Each row below holds a small network's activations on one record, seen along a few directions.
Here are examples, each followed by its value of one field, Buza.
The largest differences between rows may come from other fields.
(in the rows, 500 means zero)
Strong random noise was added to every row along 16 fixed directions; ignore it. To show where, here is one row again and again, with new noise each time:
[536 542 406 633 586 417 743 538 484 457 249 594 494 615 572 714 418 279
 468 653 513 594 435 460 222 548 658 466 739]
[463 321 386 289 418 541 246 471 614 427 661 386 636 586 580 564 482 499
 561 510 412 650 595 405 543 500 440 592 250]
[349 480 495 603 277 471 455 560 372 562 292 672 405 541 589 560 390 329
 293 542 465 322 548 452 434 433 513 397 527]
[539 379 469 799 540 752 759 486 703 484 552 478 621 400 485 504 370 629
 497 443 671 601 460 506 414 636 604 544 586]
[522 623 483 595 405 441 173 628 732 358 504 690 486 199 461 540 356 448
 328 194 428 692 325 603 438 402 735 706 263]
[484 566 541 524 530 562 147 629 298 442 538 277 569 571 671 399 590 540
 576 567 375 602 478 514 405 353 591 529 283]
[394 455 384 469 244 522 456 714 623 466 399 423 512 508 713 424 339 494
 338 536 474 377 269 380 303 402 493 588 796]
[351 590 392 578 538 376 327 593 592 659 528 364 494 377 494 346 485 427
 309 510 339 523 236 557 485 381 536 556 360]
[643 685 680 443 460 416 430 363 382 229 658 343 382 464 636 714 608 444
 769 359 419 825 634 625 321 559 406 302 312]
[403 345 558 355 306 600 589 618 484 726 572 274 535 525 617 458 592 477
 595 468 503 476 646 330 395 438 319 158 479]
[631 459 704 591 374 662 456 466 315 301 519 668 437 609 580 660 531 362
 612 442 509 354 701 630 582 668 638 631 428]
[462 500 497 345 499 551 526 539 392 475 337 618 422 714 440 418 453 417
 394 610 534 323 481 418 633 434 685 635 536]
[476 499 293 133 527 399 364 562 541 628 495 441 479 380 476 390 550 697
 289 328 574 517 459 391 688 300 279 443 652]
[585 506 574 768 475 465 447 573 632 444 482 609 600 394 564 506 493 623
 594 578 586 458 566 685 375 450 488 385 352]
[521 263 391 347 540 724 485 383 214 679 472 608 671 543 460 755 677 519
 577 210 614 625 862 367 659 549 386 221 532]
[423 360 435 620 500 486 675 258 657 835 526 649 542 358 322 628 381 414
 366 254 535 667 588 331 524 641 419 263 432]
[385 585 477 614 530 439 853 417 520 749 438 388 410 482 371 435 555 311
 456 417 482 555 320 491 357 470 494 128 505]
[438 457 464 201 474 509 650 302 619 516 613 356 365 636 409 375 372 522
 396 496 521 550 455 274 657 554 430 566 510]

[523 769 660 516 602 246 398 485 395 699 338 550 306 290 510 408 353 669
 303 446 555 720 607 228 340 305 406 249 554]
h4
[291 302 394 272 419 550 277 320 488 705 567 495 723 683 434 569 417 333
 570 447 259 583 449 220 547 565 508 554 382]
h2
[331 415 398 400 286 568 472 563 446 481 525 353 436 679 517 379 627 294
 444 508 402 333 413 587 557 385 504 396 251]
h7
[483 464 555 570 448 352 676 593 757 764 413 691 462 398 310 372 553 463
 434 494 628 363 591 573 507 351 475 129 196]
h7
[329 440 437 282 611 480 755 582 533 820 448 458 423 386 382 496 446 541
 329 582 580 515 633 312 668 507 411 452 668]
h6
[484 608 383 448 482 651 678 519 330 282 206 605 389 563 475 517 391 568
 347 380 679 581 394 366 404 341 659 451 830]
h5
[406 398 395 511 528 422 543 295 647 687 699 357 572 421 450 395 530 669
 488 551 485 444 495 530 643 528 126 349 483]
h8
[814 540 753 425 431 279 446 298 613 386 482 725 287 663 447 315 368 650
 477 514 668 342 676 404 593 508 462 522 366]
h6
[546 438 618 267 263 533 511 362 450 353 455 608 497 770 513 495 484 571
 714 496 572 388 626 365 455 457 417 285 493]
h7
[398 627 597 464 519 461 797 406 653 434 520 531 451 484 360 385 438 650
 628 725 574 320 389 657 569 498 409 431 609]
h8
[685 499 271 705 653 405 409 671 492 441 353 656 520 309 516 595 650 533
 262 378 662 552 591 743 532 343 500 462 402]
h3
[468 641 706 656 561 640 672 577 493 475 560 359 498 442 511 354 523 536
 676 610 482 397 294 630 423 553 640 598 651]
h2
[410 472 364 640 549 511 474 473 487 437 556 404 657 521 588 619 608 505
 640 648 447 577 508 729 443 564 422 443 387]
h1
[577 388 408 630 564 434 803 442 818 446 399 753 568 527 331 537 440 558
 523 693 734 402 607 592 501 491 495 373 386]
h3
[441 494 468 474 308 522 611 534 512 337 449 410 289 634 531 301 471 486
 299 573 606 328 459 523 504 369 456 452 423]
h1
[524 358 275 611 351 497 272 398 350 328 414 583 561 584 588 544 607 590
 389 428 586 435 660 621 529 296 254 241 290]
h5
[692 378 292 179 908 492 438 656 306 694 429 377 706 643 487 454 796 670
 549 633 615 499 647 365 656 322 398 484 718]
h5
[571 343 411 459 460 831 505 705 282 367 429 282 541 656 696 355 586 696
 452 516 711 433 633 396 481 343 507 480 630]
h4
[515 527 476 466 273 492 532 590 494 315 403 542 397 520 600 564 525 395
 456 369 550 507 479 548 337 420 508 391 536]
h1
[605 508 659 576 585 669 613 463 558 299 510 424 403 603 421 279 345 673
 491 613 679 608 612 361 474 409 685 562 246]
h2
[524 496 482 545 399 424 462 516 503 442 642 135 313 513 668 275 519 521
 312 584 469 432 484 462 435 387 236 442 414]
h4
[428 323 148 771 535 461 579 574 756 497 374 670 709 420 503 606 406 498
 318 688 571 390 387 664 499 535 456 632 664]
h6
[705 628 826 764 515 374 284 599 490 558 562 500 385 460 648 430 416 334
 477 507 310 468 432 471 343 612 717 785 450]
h8
[493 431 209 345 675 447 545 331 439 363 415 318 486 815 626 511 368 593
 339 814 554 668 513 257 504 521 436 666 654]
h3

Which value of Buza does each new row have?
[457 431 556 476 408 414 563 616 628 744 446 580 539 390 533 474 441 584
 479 576 546 345 578 371 449 445 341 346 663]
h5
[510 747 631 711 563 501 244 394 337 405 399 588 590 612 458 304 485 640
 686 470 441 534 228 574 379 402 747 479 416]
h6
[543 436 368 631 589 583 755 405 513 370 500 498 640 612 403 559 699 500
 720 593 600 422 475 753 501 508 458 321 444]
h3
[858 410 564 487 381 531 240 389 457 299 579 547 507 627 702 468 492 660
 536 288 576 429 559 402 502 565 421 663 665]
h5
[685 434 575 546 562 461 403 490 458 499 515 481 475 619 516 528 558 323
 512 465 461 637 668 397 424 493 612 501 189]
h4
[609 538 468 536 717 555 778 639 522 493 512 453 276 378 380 490 587 352
 282 468 604 500 535 580 672 543 671 694 501]
h3
[271 587 378 379 578 632 622 548 302 674 384 425 526 459 383 468 565 504
 432 385 499 573 344 446 565 402 582 381 637]
h3
[600 614 647 519 622 426 322 286 267 263 472 569 500 817 535 444 525 594
 720 806 438 351 538 598 581 512 533 626 423]
h8
